Each row below holds a small network's activations on one input, seen along a few directions.
In each table, some parts of the input vary, and every possible input appears once, in random order.
Descriptions start from the smaller parts, as in this example, which fits no table here: one of 5 places around a ring, together with either a single point or (one of 2 separate values, together with one of 4 places along a line) or one of 9 places around a ring.
Shared parts are said once, and a part with two or three values counts as separate values.

Other details of the inputs vary at random and push rows far along two fixed directions, the same in every table; ignore that.

Table:
row 1: [  3  17   9  31  51 -12  -5 -29  18  26   8  32  35  34 -57]
row 2: [ -7  -1 -10  -3 -17   9  -4  22  -7 -11  -8   6 -11  -9  32]
row 3: [  7   1  13  24  27 -16   0 -19  18  10  14   6  27  17 -40]
row 4: [ -1  -1  -8   6 -22  -1   7  21  -3 -13  -9  -8 -18 -20  40]
row 5: [  0 -25  28 -28 -10   3   3  14  -8  -1  -2 -37   1  -7  -2]
row 6: [ -1 -14  13  -5   0   3  -2   9   2 -17  13 -10  15 -21   9]
row 7: [ -2 -10 -11 -12 -28   0   6   1  -6  -3  -4 -26 -21 -19  21]
row 8: [ 33  43 -32  -2  -5  13  24 -10 -17   2 -39  40 -41  35   0]
row 9: [  9 -20  45  -9  23  -3   7  16   3  -5  10 -18  39  -4 -22]
row 10: [ -7  -4  -2  -8 -10  13  -7  19  -6 -13   3   4   1 -12  21]
row 11: [ -2 -26  34   7  16 -11  -2   6  16  -7  26 -24  43 -22 -13]
row 12: [-11 -25  25 -15   9  -4 -10  -7   4   3  22 -29  21 -15 -19]
row 13: [-18 -25  27   0   5 -15  -8   0   9  10  16 -35  19 -14 -11]
row 14: [  7  33 -47   4 -23  10   3  -3  -9  -3 -30  38 -49  22  26]
row 15: [ -5 -12  14 -11  -1   5  -9  14   0 -17  14  -8  13 -18  13]
row 16: [ 13  36 -30  24   4  -4  11 -17   0  10 -21  33 -23  22  -3]
row 17: [-17  -8 -10  -9 -24   1  -3   9  -7   3 -10 -17 -23  -9  27]
row 18: [ -5   3 -23 -27 -33  13  -1   6 -18  -7 -11  -9 -39 -11  34]
row 19: [ 12  24   3  15  47  -4  -6 -34  10  18  11  38  28  33 -54]
row 20: [-15 -23  31   9  15  -8 -10  14  13  -3  18 -16  35 -15  -3]
row 21: [  0 -17  13  10  -3  -6   3  16   6  -9  10 -17  14 -18  12]
row 22: [ -2  -3 -24  -7 -38   1   8   8 -13  -2 -15 -19 -38 -12  36]
row 23: [ 17  28 -19  11  17   1   5 -26   1   6  -6  35  -5  23 -24]
row 24: [ 20  29 -23  19  12  -4  12 -26   5   7  -9  29  -6  20 -20]
row 25: [-18 -13   0 -14 -13   3 -10   8  -5   5   1 -15  -8  -5  11]
row 26: [  7  27 -19  11  15   5  -3 -19   0  10  -6  41  -4  30 -21]
row 27: [-17 -14   2 -20 -13   7 -11   6  -7   1   5 -15  -6  -7   8]
Description of these inputs: one of 3 separate values, together with either a single point or one of 8 places around a ring.
Q: The inputs of row 4 and row 16 match in every part but the choice among 3 separate values. If row 21 is changed in the same way as row 4 into row 16, which row does it become?
A: row 3
Q: Change only the place on the ring of 8 in row 27. List by row number the other rows that result.
A: row 7, row 12, row 13, row 17, row 18, row 22, row 25
Q: Change only the choice among 3 separate values in row 11. List by row number the other rows that result.
A: row 7, row 24

Table:
row 28: [ -6  18 -41 -12 -28  17  11   6 -22  11 -33   0 -40   2  28]
row 29: [ -1 -11  12  -4   0   6   5  10  -6 -13   2  -8  11 -33  15]
row 30: [-17 -21   7 -15 -42  -2   3  14   2 -12 -11 -27 -28  -8  24]
row 31: [  4  27 -14  -1  -9   3   0   8  -7   6 -18  21 -23   9  21]
row 32: [-15  -3  11 -17  -6   4 -11  19 -10 -11  12  -8   3 -15  18]
row 33: [ -7  -9  10  -3   5   0   9  19 -12 -12   5 -10  12 -26  19]
row 34: [ -6  31 -29  24   1  -6 -13 -16  10   3   3  36 -14   6   6]
row 35: [  7 -14  14  -2  -5  -2   8   9  16 -28   0 -15   2 -20  18]
row 36: [  6  -8  22  14   4  -7   5   4  12 -22  -3  -8  13  -8   4]
row 37: [-10 -16  17  -5 -11 -10  -2  -7   8  -7  -3 -17   3   3 -17]
row 38: [-12  14 -50  10 -28   2  -9  -7   0  -3 -17  21 -49   5  40]
row 39: [ 10 -13  12 -14  -2 -10   2  -9   9  -3  13 -23  -5  -4 -14]
row 40: [ -8  -6  14 -19  -9   9 -14  10  -5 -11  11  -6   2 -22  13]
row 41: [-15 -13  11 -15  -3  11  -3  -8  -5   6   6 -16  11 -12 -13]
row 42: [ 16  26  -9  24  11   2  21   1  -1   0 -20  25  -9   9   7]
row 43: [ -7   7  12  -1  26  -1 -13   7   0  14   9   2  24   1 -16]
row 44: [ 13  -4  12  -9  17  -7   2 -23   1  13  16 -12  16   5 -31]
row 45: [  2   0  12  14  35  -5   8   6  -2  15   0   0  32 -12 -13]
row 46: [ 12  -5  21   5  13 -17   1 -17   5   7   9 -14  11  12 -34]
row 47: [-17  -1   9  -4  17   5   1  -8  -8  15   9  -9  24   4 -27]
row 48: [ -4  -8  14  -7  14  -6   1 -20  15   6   7  -4  16   9 -41]
row 49: [ 10 -18   6  -5 -16   2   0  16  15 -28  10 -11   2  -8  10]
row 50: [  0 -12  14  -6  24  -5  -8 -14  15   4   9   5  13  15 -31]
row 51: [  7 -14  12  -6  -4   0   7   4   6 -22   1 -11  10 -23  19]
row 52: [  1  25 -31  37   8  -7   7 -15   7   2  -5  30  -5  -2  15]
row 53: [ 17  29 -27  20  27  12  10   4 -14  23 -10  33  14  18 -18]
row 54: [-17 -22   3 -16  -5   5 -13  16  -4   4  -3 -21  -5  -5  17]
row 55: [ -2  21 -42 -13 -18  22   5   7 -30   1 -25  19 -42  10  37]
row 56: [-12 -18  -8  22 -24  -7 -14  13  19 -19  18  -4   2 -17  23]
row 57: [  5  10 -27  -7 -28   5   2   0 -10 -13 -32  17 -50  15  27]
row 58: [  7  -5  22   6  14 -14   4 -10   5  16  12 -16  10  12 -29]
row 59: [-12 -19  14  -7   0  -4  -9   8   4   9  -4 -11   1   6   3]
row 60: [ -6 -10   6 -16  -9  -1   1   6 -16   2  13 -30  -2 -13   6]
row 61: [ 21  31 -17  12  20  -5  14 -19 -12  37 -11  16  -5  27 -26]
row 62: [  1  -2   7   8  23   5   2  12  -8   4  19   8  36   2 -18]
row 63: [ 19  32 -22   3  23  10  10 -28 -23  29  -4  21  -4  12 -30]
row 64: [-13 -15  -3  12  -8 -21 -14 -15  13   4  23 -25  -1 -12   2]
row 65: [  5  -5  14  15  14  -3   1  12   7   9   8   5  31   8 -16]
row 66: [  3  -2   8   0  22  -6  -1  -6  -5  28  10 -23  18   1 -26]
row 67: [-15 -15  15  -7  -9  -6   0   2   5  12  -4 -21   4   0  -8]
row 68: [  1  -8  20  10   8  -8   9  13   7   1  -4  -9  16 -15  11]
row 69: [-13 -24   8 -15 -31  -1  -7  19   2 -14 -10 -17 -31  -3  32]
row 70: [ -6 -25   0 -29 -28   6  -8   6  -2 -18  -3 -16 -21  -9  30]
row 71: [ -3   6  27   9  20  -8  -9   0  13   2  12   9  17  13 -21]
row 72: [ 26  30 -18  27  16   1  10  -9  -2   0 -12  40   7  32 -26]
row 73: [-10 -15  -7 -23 -23  18  -9   8 -13  -9  -6  -9 -23 -13  30]
row 74: [  3 -13   8  -1   0  11  -3  12  -6  -6  15   0  22 -14  -3]
row 75: [ 16  15 -19  15 -16   7  14  15  -3  -7 -14  21 -17  15  16]
row 76: [  1  -4  16 -15   3   0 -10  -3   7 -12  14   0  11  -4  -1]
row 77: [  5  15 -27 -15 -18  11  11 -17  -9   2 -19  12 -23   8   3]
row 78: [ -3  -2  23  -1  -3  -8 -15   3  11 -20   5  -2   4   4  -3]
row 79: [ 29  28 -25  13  20  10  13 -14  -6   6  -4  43  12  23 -21]
row 80: [  1  -3  17 -11   4  -3 -11   1  18 -18  13  -3   3  -1  -5]
row 81: [-15  19 -37  23  -6  -6  -2 -27   6  16  -8  20 -17   9  -6]
Q: Describe the family of inputs behind these rows.
A: one of 6 places along a line, together with either a single point or one of 8 places around a ring
Q: The inputs of row 72 and row 46 match in every part but the place on the line of 6. If row 49 is changed in the same way as row 72 into row 46, which row does it become?
A: row 39
Q: Start at row 55 and move only the place on the ring of 8, one step at a time. The first step leads to row 54. Which rows follow, in order?
A: row 59, row 69, row 57, row 50, row 70, row 73
Q: List by row number the other rows that have the place on the line of 6 in common with row 42.
A: row 29, row 33, row 35, row 36, row 45, row 51, row 52, row 68
Q: Start at row 64 and move only the place on the line of 6, one step at a time. The first step leads to row 81. Which rows follow, in order?
A: row 38, row 34, row 56, row 52
